These are the activations of a small neural network, seen along a few directions. Each row is one input.
In each table, some parts of the input vary, and every possible input appears once, in random order.
A made-up example of a description, with smaller parts first: one of 2 separate values, together with either a single point or one of 9 places along a line or (one of 5 places around a ring, together with one of 6 places along a line).
Shared parts are said once, and a part with two or three values counts as separate values.

Rows:
row 1: [-86 -25  71  -8  16 -12  29  16  41  41   9  16  11   4]
row 2: [-95 -16  60 -18  18  -4  26   0  39  27  -4  13  23   8]
row 3: [ 39  12 -37  10   3  11 -13 -11 -20 -22   3  -3  -3   4]
row 4: [107  25 -55  26 -38 -32 -56  19 -52 -16  60 -22 -58  25]
row 5: [ 81  24 -51  27 -39 -26 -54   1 -51 -24  27 -23 -46  22]
row 6: [-35 -13  25 -17  16  21  27 -16  20   7 -46   1  25 -15]
row 7: [ 48  14 -33   3 -11   4  -8 -20 -27 -21 -23 -15  -5  -2]
row 8: [-35 -19  39  -3  13  11  22  33  35  26  19  30  23  -9]
row 9: [ 51  -2 -30  20  -9   7 -10  31 -17  -5  36   7  -6  -1]
row 10: [-90  -7  59 -36   6  -8  30 -38  26  17 -46 -15  21  -7]
row 11: [ 82  34 -60  16 -26 -17 -50 -19 -49 -29  22 -35 -47  22]
row 12: [-102    0   60  -26   20   -8   29  -19   34   23  -21   -1   18   -3]
row 13: [ -1 -18   8   7   1   5  11  35  13  10  23  27  14  -8]
row 14: [ 89  38 -64   3 -42 -30 -53 -37 -56 -42  -7 -48 -46  17]
row 15: [ -5   0  -4  -2  13  11  10  -5  11   3 -16  10  13 -11]
row 16: [ 46   1 -28  21  -6  12 -16  15 -14 -10  20   5  -5   6]
row 17: [ -6 -10   2 -13   4  11  14 -12   1 -14 -36  -5   8 -22]
row 18: [ -8 -13  -6   8   9  11  12  11   8   2   6  23  15  -6]
row 19: [-40  -4  21 -12  30  15  28  -1  26  12 -19  12  23 -12]
row 20: [-40 -23  24  -6  22  18  23  17  30  14  -6  22  23 -12]
Q: Changing only one part turns row 6 into row 17. The same change can be made to row 19. Which row results?
A: row 15
Q: What do these inputs look like to the network?
A: one of 4 places along a line, together with one of 5 places along a line
Q: Which other rows does row 13 become when the place on the line of 5 takes its other values? List them by row number.
A: row 1, row 4, row 8, row 9
Q: Which other rows does row 11 become when the place on the line of 4 takes its other values? List them by row number.
A: row 4, row 5, row 14
Q: Which other rows does row 16 become when the place on the line of 5 takes its other values? List them by row number.
A: row 2, row 5, row 18, row 20
